Each row below holds a small network's activations on one input, seen along a few directions.
In each table, some parts of the input vary, and every possible input appears once, in random order.
Descriptions start from the smaller parts, as in this example, which fits no table here: one of 8 places around a ring, together with either a single point or one of 11 places along a line or (one of 2 separate values, together with one of 6 places along a line).
Shared parts are said once, and a part with two or three values counts as separate values.

A family of inputs:
R1: [-10 -42 -52  13  -6  24  25 -26   9   2 -31  -3]
R2: [ 14  52  22   1  11  -7 -52  -9 -16 -23 -17 -42]
R3: [ 14   0  31 -21   6 -24 -13   6 -16  11  15  -4]
R4: [ 13  44  36  -9   3 -14 -34  17 -18 -16   7 -20]
R5: [ 12  -2  -3  10  29   7 -37 -38 -27  -6 -36 -55]
R6: [ -4 -60   9 -15  33  -3  11 -11 -28  39   3  -3]
R7: [  1   3 -48  30 -15  17 -11 -27  18 -23 -41 -30]
R8: [  0  51 -12  15 -34  -3  -3  25  29 -27   9   2]
R9: [-19 -52 -43   2 -10  12  43  -8  10  20   0  24]
R10: [  2   7 -18  -2 -33  -9  19  14  26  -9   9  21]
R11: [ -3  57 -25  26 -28  13 -19  -4  19 -42 -18 -23]
R12: [  2 -46  -1  -3  33  11  -5 -40 -34  22 -24 -31]
R13: [ -8 -10  77 -31  27 -17  25  45  -6  37  69  72]
R14: [-15  -2  29 -15 -16  -6  52  56  35  14  56  92]
What is each input in this table made of?
Answer: one of 2 separate values, together with either a single point or one of 6 places around a ring
The inputs of R11 and R2 match in every part but the choice among 2 separate values. If R7 is changed in the same way as R11 into R2, which row does it become?
Answer: R5
Change only the choice among 2 separate values in R14. List by row number the other rows that result.
Answer: R13

A family of inputs:
R15: [ -4  35  37 -20   6  12   8  34  15 -14  22  49]
R16: [ 14  48 -42  14 -89 -44   5  42  27 -39  17 -14]
R17: [ -4 -44   2  11   0  25  40  -3  22  13  -5  49]
R18: [-7 37 38  9 15 12  0 33 16  6 45 41]
R19: [-21 -23 -11  -3   8  -4  40   4   0  35   3  44]
R20: [ -4 -33 -27   7   1   1 -34 -18 -12   5 -41 -49]
R21: [ 11  18  57 -15   3 -24 -12  34  -6  17  51  23]
R22: [  8 -37 -25  11   3  17 -26 -28   6 -15 -30 -36]
R23: [  4 -60  15 -20  24 -11  23  14 -24  37  22   0]
R24: [ -5 -49   7   4   3  22  30  -2   5   5  17  32]
R25: [-14   6 -42   5  -1   1 -13 -40 -12   7 -29 -36]
R26: [ 17 -27 -27  20  -2  37 -12 -33   1 -32 -19 -34]
R27: [  4  27  45 -45   4  -7   2  41   6 -17  12  43]
R28: [  0 -52  22 -21  25 -19  35   1 -27  30  33   2]
R29: [  8 -13 -37  31  -5  36 -11 -36   5 -26 -41 -17]
R30: [  3 -58  10  -4  12   6  21   2  10  23   8  33]
R31: [  5  56  22 -19  -4 -10 -38  12   0 -48 -41 -21]
R32: [ 23  50  30  12  -6 -28 -48  -3 -11 -17  -2 -37]
R33: [ 0 30 49 10  6 -9 -7 27  5 19 61 28]
R34: [ 18 -18 -19  -7  13  -7 -15 -39 -36   2 -14 -56]
R35: [ 20  24 -18 -21 -70 -37  38  64  45  -7  61  49]
R36: [ 25  52  32 -17  -7 -23 -42   0 -13 -37 -24 -31]
R37: [  4  18  59 -41  -2 -25  -7  40  -9  -4  29  26]
R38: [ -8   2 -47  28  -7  37   4 -27   9 -15 -43 -18]
R39: [ 15  63  22  39   0 -11 -43 -12   8 -11   7 -33]
R40: [ -9 -62  11 -10  16  -9  15  13   2  37   7  17]
R41: [-36 -29 -12   8  -2  22  47   3  21  14  -2  45]
R42: [ -5 -29   6 -17  17 -12  39  -6 -23  27  26  23]
R43: [ 13 -30 -17  -1   7  -2 -25 -15 -28  21 -37 -62]
R44: [ -8  -1 -30  -1   4   0  -8 -36 -30  -2 -13 -48]
R45: [-31 -23 -19  -4   6   7  41   4  16  30   2  40]
R46: [ 10  66  10   5   4  13 -33  -1  16 -45 -27  -9]
R47: [-13 -23  -8 -13  11  -7  34 -12 -10  32  16  35]
R48: [-17   3 -48  13  -2  11  -2 -27 -12  -4 -27 -31]
R49: [  6  70   8  37   9  12 -41  -5  13 -25  -5 -16]
R50: [-22   7 -55  15   0  17  -6 -26   7  -2 -38 -30]
The inputs of R26 and R24 match in every part but one. If R20 is changed in the same way as R26 into R24, which row does it become?
Answer: R40
What is each input in this table made of?
Answer: one of 2 separate values, together with either a single point or one of 6 places around a ring or one of 11 places around a ring
Change only the choice among 2 separate values in R43. List by row number the other rows that result.
Answer: R23
Change only the choice among 2 separate values in R37. List by row number the other rows that result.
Answer: R36

A family of inputs:
R51: [-27  22 -10  -2 -10   9  37  56  35   4  34  65]
R52: [-21 -46 -78  34  -2  19  13 -52   2   1 -38 -31]
R53: [ -7  29 -51  28 -23  23  -9 -15  24 -44 -42 -32]
R54: [ 14  44  18 -26 -46 -25   4  57  23 -13  47  47]
R55: [ -8 -63 -13   5  -3  26  61  21  22  40  24  73]
R56: [  6  -2   2   7  19  -8 -53 -28 -38  -4 -36 -70]
R57: [ 12  37  76 -24  18 -15   2  27  -6   8  38  44]
R58: [ 12 -25  61 -43  30 -31  -1  20 -17  25  31  32]
R59: [  9  61 -33  22 -44 -23 -35 -11   9 -42 -17 -55]
R60: [  0 -40 -10  17  21  13  -6 -60 -15  19 -53 -57]
R61: [ 11  49  16  21  16  16 -55 -24 -19 -39 -17 -58]
R62: [  1 -67  21 -39  23  -4  42  10 -21  44  28  41]
The inputs of R51 and R53 match in every part but one. If R57 is changed in the same way as R51 into R53, which row does it become?
Answer: R61
What is each input in this table made of?
Answer: one of 2 separate values, together with one of 6 places around a ring
Change only the choice among 2 separate values in R59. List by row number the other rows that result.
Answer: R54
Change only the choice among 2 separate values in R58. List by row number the other rows that result.
Answer: R56
